A small network was shown many inputs. Here are its activations along a few directions, one row for each input.
Each table varies a few parts of the input and shows all the possible inputs, shuffled.
Descriptions start from the smaller parts, as in this example, which fits no table here: one of 2 separate values, together with either a single point or one of 11 places along a line or (one of 5 places around a ring, together with one of 6 places along a line).
Shared parts are said once, and a part with two or three values counts as separate values.

A family of inputs:
row 1: [  4  20  27  -6  -2 -57  27 -55 -45   8  45  -8  22  33]
row 2: [  4 -36 -24 -17   6  53 -36  56  47 -23   6   5 -11 -35]
row 3: [-16 -11 -17  -5  23  30 -33  47  31 -19  -4   6 -12 -15]
row 4: [ 18 -32  11  56  38  81   6  24  38  37 -10  20  16 -38]
row 5: [-30  -6  -5  -8  -5   3 -17  47  26 -11 -24   2   5  -8]
row 6: [ -4 -20 -24  -6 -22  21 -15  26  15 -26 -48   9 -17 -13]
row 7: [-20 -24  -8 -19   1  19 -14  44  34 -15 -26   7   2  -9]
row 8: [-22  29 -19  -1 -37  -2  -8  30  14 -26 -44   8 -10 -14]
row 9: [ 14  43  17  18  25 -50   3 -62 -47  -4  59  -5  19  31]
row 10: [ -1 -40  -6 -25  -1  26 -15  42  38 -19 -23   4   0 -23]
row 11: [ 14 -34 -21 -12 -21  31 -21  30  26 -30 -41   2 -24 -24]
row 12: [-42  16  -8  -4 -26  -4  -6  48  26 -19 -19  16  12 -14]
row 13: [  1 -27 -14  -9  14  41 -38  52  40 -24   4   0 -11 -31]
row 14: [ 15  19  -1  -4 -12 -41  31 -56 -40  37   6 -29 -16  24]
row 15: [  2  18  23 -10   4 -47  30 -47 -38  28  38 -24  12  24]
row 16: [  7  31  16   2  25 -39  17 -46 -35  25  60 -23  -5  18]
row 17: [-25   8 -15   4  17  15 -28  50  28 -19  -4  11 -10 -15]
row 18: [ -1  38  19   6  23 -37   8 -57 -51  10  65  -8   6  34]
row 19: [ 34 -43  10  56   3  76  24  10  17  23 -64  31  11 -25]
row 20: [ 10  25  14  -6 -16 -38  29 -66 -48  27  18 -18 -13  31]
row 21: [  0 -44 -13 -34  -6  37 -15  48  51 -15 -23   1   0 -26]
row 22: [ 13 -39 -29 -21 -28  43 -17  30  36 -26 -44   5 -20 -31]
row 23: [-36  35 -13   3   2   7 -31  53  25 -20   6   4   0 -16]
row 24: [ 12  22  32  -2   5 -64  17 -61 -50   0  41  -1  30  47]
row 25: [  6  10  13 -10  -3 -49  35 -35 -32  41  26 -26  -1  20]
row 26: [ 11  26   2   2  22 -37  21 -32 -32  40  46 -25 -22  16]
row 27: [  8  37  18  -6 -15 -40  26 -83 -60   8  21  -8   9  40]
row 28: [ 20 -55  21  51  19  66  20  27  31  35 -38  30  28 -26]
row 29: [ 17  36  16  10 -13 -52  11 -89 -58  -1  15   0  14  52]
row 30: [-11  -1 -21  -3 -21   7 -13  24  13 -23 -46  13 -15  -8]
Q: Describe the family of inputs behind these rows.
A: one of 3 separate values, together with either a single point or one of 4 places along a line or one of 5 places along a line
Q: Changing only the choice among 3 separate values turns row 6 into row 7. The same change can be made to row 29. Which row results?
A: row 24
Q: Change only the choice among 3 separate values in row 26. List by row number the other rows that result.
A: row 14, row 25
Q: Change only the choice among 3 separate values in row 8. List by row number the other rows that result.
A: row 12, row 23
Q: Change only the place on the line of 4 in row 18. List by row number the other rows that result.
A: row 9, row 16, row 26

A family of inputs:
row 31: [ -1   9  26  31  35  -1  34 -20 -17  61  11  -4   7   6]
row 32: [ 12   9  27  39  29  12  24 -20  -8  37  32  -9  16  -4]
row 33: [-16  -7 -40 -31  -1  11 -39  55  39 -34  -1 -13 -24 -25]
row 34: [ 44 -14  25  10  21   7  29 -52 -18  22  14  -8  11  11]
row 35: [-11  43   9  15 -13 -21  12 -16 -15   0  17   0   9   9]
row 36: [ -9 -14 -16   0 -23  24  -6  40  25 -38 -53  20  -5 -30]
row 37: [-39 -28 -24 -24 -12  30 -43  87  65 -41 -15   5 -10 -24]
row 38: [-22 -19 -35 -30  -7  17 -31  63  43 -38  -1   0 -19 -28]
row 39: [ 25  -4  31  53  38  -1  23 -33 -30  37  36   7  28  24]
row 40: [ 13 -53   3  23  18  70   1  35  43  18 -31  24   9 -47]
row 41: [-29  33   4 -14   2 -32 -10   2 -12  -7  59 -10  -8   9]
row 42: [ 24 -28   0  30  27  72   1  16  12  29 -25  14 -11 -16]
row 43: [-24  39   3 -19  11 -35 -13  -5 -13 -15  55   4  -3  10]
row 44: [ 19   6  28  42  33  13  21 -27 -11  28  37  -1  18   0]
row 45: [ 22   7   0  -1 -27 -49   7 -60 -43  -6  -6  -5  13  38]
row 46: [ 12  21   4 -18 -24 -24  17 -44 -24  -6  -8  -8   2  14]
row 47: [ -3  14  -3 -50  -9 -33  -3 -21 -23 -13  31 -19 -17  13]
row 48: [ -8   9 -13 -50 -24 -51  13 -20 -28  18  17 -29 -23  22]
row 49: [-11  43  18  24   2 -38  -3 -34 -42 -12  13  11  24  36]
row 50: [-14 -26 -20   8 -20  22 -19  53  50 -37 -65  18   2 -32]
row 51: [ 27 -44  -1  29  19  64   5  29  33  24 -19  10  -3 -38]
row 52: [  8  12  -5 -43  -3 -52  -5 -35 -41 -20  29  -2  -5  39]
row 53: [-15  36  10 -11  19 -53 -23  -8 -34 -18  54  -4   6  34]
row 54: [ 50 -25  17  22  13  -5  30 -65 -27  37   7   1  20  29]
row 55: [-27  40  -3 -20   5 -60   4  16 -21  16  40 -21 -16  21]
row 56: [ -2  -3 -19   0 -19  21 -14  32  20 -30 -51  10  -8 -20]
row 57: [  5  24   2 -21 -26 -48  29 -42 -36  16 -29 -14  -3  29]
row 58: [-31  39  12  14  -7 -46  12 -17 -31  20   0 -10   2  18]
row 59: [ 25 -21  27   0  14  -4  43 -51 -28  56  -9 -22   3  20]
row 60: [  2   7 -32  15 -28  29 -19  23  11 -12 -43   5 -17 -13]
row 61: [-29 -25 -32 -28  -6  23 -37  75  60 -41 -11   5 -12 -26]
row 62: [  9  22   6  -8 -22 -25   4 -56 -26 -15  -1  -7   4  13]
row 63: [ 35 -17  13   8   9  15  38 -51 -11  38  13  -8   3  -1]
row 64: [-29 -25 -13   6 -27  41 -23  63  51 -32 -67  27  12 -26]
row 65: [ -1   9  -9 -41 -12 -37  -9 -33 -20 -18  41 -12 -13  13]
row 66: [ 20 -58   8  23  19  69  -2  50  55   9 -44  18  14 -44]
row 67: [-12  42  18  17  -5 -22   0 -27 -24 -16  19   3  19  13]
row 68: [  3 -59  15  22   9  80  -6  57  53   4 -47  32  12 -38]
row 69: [-21   6 -43 -24  -5  20 -43  41  24 -20   1  -6 -35  -8]
Q: Changing only one part turns row 36 into row 38. The same change can be made to row 58. Which row results?
A: row 55
Q: Describe the family of inputs behind these rows.
A: one of 3 separate values, together with either one of 5 places along a line or (one of 2 separate values, together with one of 4 places along a line)
Q: Change only the place on the line of 4 in row 67. List by row number the other rows that result.
A: row 35, row 49, row 58
Q: Change only the choice among 3 separate values in row 41. List by row number the other rows that result.
A: row 32, row 35

A family of inputs:
row 70: [ 14 -40   1  21  23  64 -10  51  54 -17 -33  25   3 -34]
row 71: [  1  -4   4 -20  10 -20 -24  -4 -10   1  41  -4  -8   5]
row 72: [ 22  -4  28  25   6 -10  14 -37  -5   0  21   9  15   6]
row 73: [-24  34  -2  -5  12  -2  -2  30  -1  -1  11   7  -4  16]
row 74: [ 17  11   4  14  13  31  25  -5   3  31  -7   3 -18   3]
row 75: [-2 10 13 21 12 15 37  0 11 20 -9 10 16 18]
row 76: [ 28 -26  17  13   7   6  12 -35  -6  17  24  -2  -3   9]
row 77: [  7 -14   9  -8  17  34  25 -24  -1  21   5  -9  11  11]
row 78: [-15  15 -10 -14   8 -13   0  30   0  15  18 -14 -11 -11]
row 79: [  0  19  -2   4  13 -27 -17  -7 -21 -17  52   8  -2   1]
row 80: [  3   7  21  38   9 -12  13 -17 -14  13   2  -6  31   7]
row 81: [  9   3   4  -4 -25 -36  11 -30 -18 -24   1  -1   7  11]
row 82: [ 21  -4 -19 -13 -18 -19  -7 -36 -16   1  -2  -5 -11  10]
row 83: [ -9   1 -11   2 -27 -25   7   4 -23  14 -27   3  -2  -7]
row 84: [-32  33   7   8   1 -22 -10   4  -6  -9  29 -18  26   3]
row 85: [-20 -29 -27   3  14  42 -46  71  48 -36 -14  19 -14 -34]
row 86: [-19  10  -1 -32  15   6 -13  -4   9   5  27 -12 -16  14]
row 87: [-19  22   9  -1 -29 -24  -3 -27 -16  -5 -25   2  13   8]
row 88: [ 13 -15 -14 -29 -21 -20  -1 -19 -12   0 -18 -21 -12   0]
row 89: [  9 -36 -19  -7 -13  35 -26  53  34 -40 -70  15  -4 -31]
row 90: [ -5   4 -14 -15 -30  -5  15   1 -10  10 -28 -10 -15  -3]
Q: Describe the family of inputs behind these rows.
A: one of 3 separate values, together with either a single point or one of 6 places around a ring
Q: Changing only the choice among 3 separate values turns row 86 into row 88. The same change can be made to row 84. Which row results?
A: row 87
Q: Change only the choice among 3 separate values in row 73. List by row number the other rows that result.
A: row 75, row 83
Q: Change only the choice among 3 separate values in row 78. List by row number the other rows that result.
A: row 74, row 90

A family of inputs:
row 91: [-3 -5  9 -3  8 -2  8  0  0 10 14 -2  6  3]
row 92: [ -9  21   1   8   7 -12 -13   1  -8 -14  10   3   2   7]
row 93: [  8   1  11  24  17  10   2 -13  -8  16   9   5   9   2]
row 94: [ 0 -4  6 -8  2 -7 11 -3 -1 12 12 -5  3  1]
row 95: [ 13 -13   7   0   0   4  11 -18  -4  10   1   1   5   2]
row 96: [  7  -4   3   1 -16  -5   9 -17  -8  -5 -17  -1   5   7]
row 97: [  5  -1   4   6 -10  -3   5 -13  -5  -3 -15   5   9   7]
row 98: [-13  21   5  15   2 -12   1   4  -5   4   3   3   3   1]
row 99: [  9 -11   8   5   5   7   7 -15  -4   9   5   5  10   3]
row 100: [  9   7  -5   5 -17  -7   9 -21 -18   7 -14   0  -4   7]
row 101: [-14 -30 -20   0  -3  48 -21  71  49 -13 -41  13  -7 -37]
row 102: [ -7 -29 -25  -6   1  47 -33  65  50 -30 -30  11 -12 -35]
row 103: [  6  -8   1 -17   6  -7  -3  -8  -2  -5  13  -9  -2   5]
row 104: [  6   5  -6 -13   7  -9  -1 -14  -8   5  21 -13 -13   4]
row 105: [ -2   5  -3 -18 -10 -17  -6  -6  -5 -17   0  -4  -2  10]
row 106: [-6  9 13 13 16 -1  6  2 -2 15 20  0  2  0]
row 107: [ -9   9   5  -2  -9 -13   6   0   0  -2   1   0   8   4]
row 108: [  2  12   6  25   1  -2   3 -14 -10  -1  -6  10   9   5]
row 109: [  1 -37 -16   7  -3  60 -17  56  47 -15 -54  20  -6 -36]
row 110: [ 18  -6   1   1   2   5  13 -22 -12  20  -2  -7  -8   6]
row 111: [ -6  16  -3  -5 -14 -18   9  -4 -12   8  -3 -10  -7   8]
row 112: [  1   2   1  -5   4  -8  13  -7  -7  20  13 -15 -10   1]
row 113: [ 1 10  5 10 22 -4 -8 -3 -3 -1 28 -1  3  1]
row 114: [ -8   5   0  -8 -11 -16   6   2  -6  -1  -4  -3   4   5]
row 115: [ 1 -1  4 -8  8 -5 -5 -7  0 -5 25 -1  4  2]
row 116: [ -2  16 -11 -16 -10 -18  -6 -12 -14  -9   4  -7 -14  10]
row 117: [ -5   9  -1 -10  -7 -15  -6  -4  -2 -17   6   3   2   6]
Q: Changing only one part turns row 99 into row 91. The same change can be made to row 96. Which row results?
A: row 114
Q: Describe the family of inputs behind these rows.
A: one of 3 separate values, together with either a single point or (one of 2 separate values, together with one of 4 places along a line)
Q: List by row number the other rows that have the choice among 3 separate values in common with row 102.
A: row 92, row 103, row 104, row 105, row 113, row 115, row 116, row 117
Q: Change only the place on the line of 4 in row 98. List by row number the other rows that result.
A: row 107, row 111, row 114
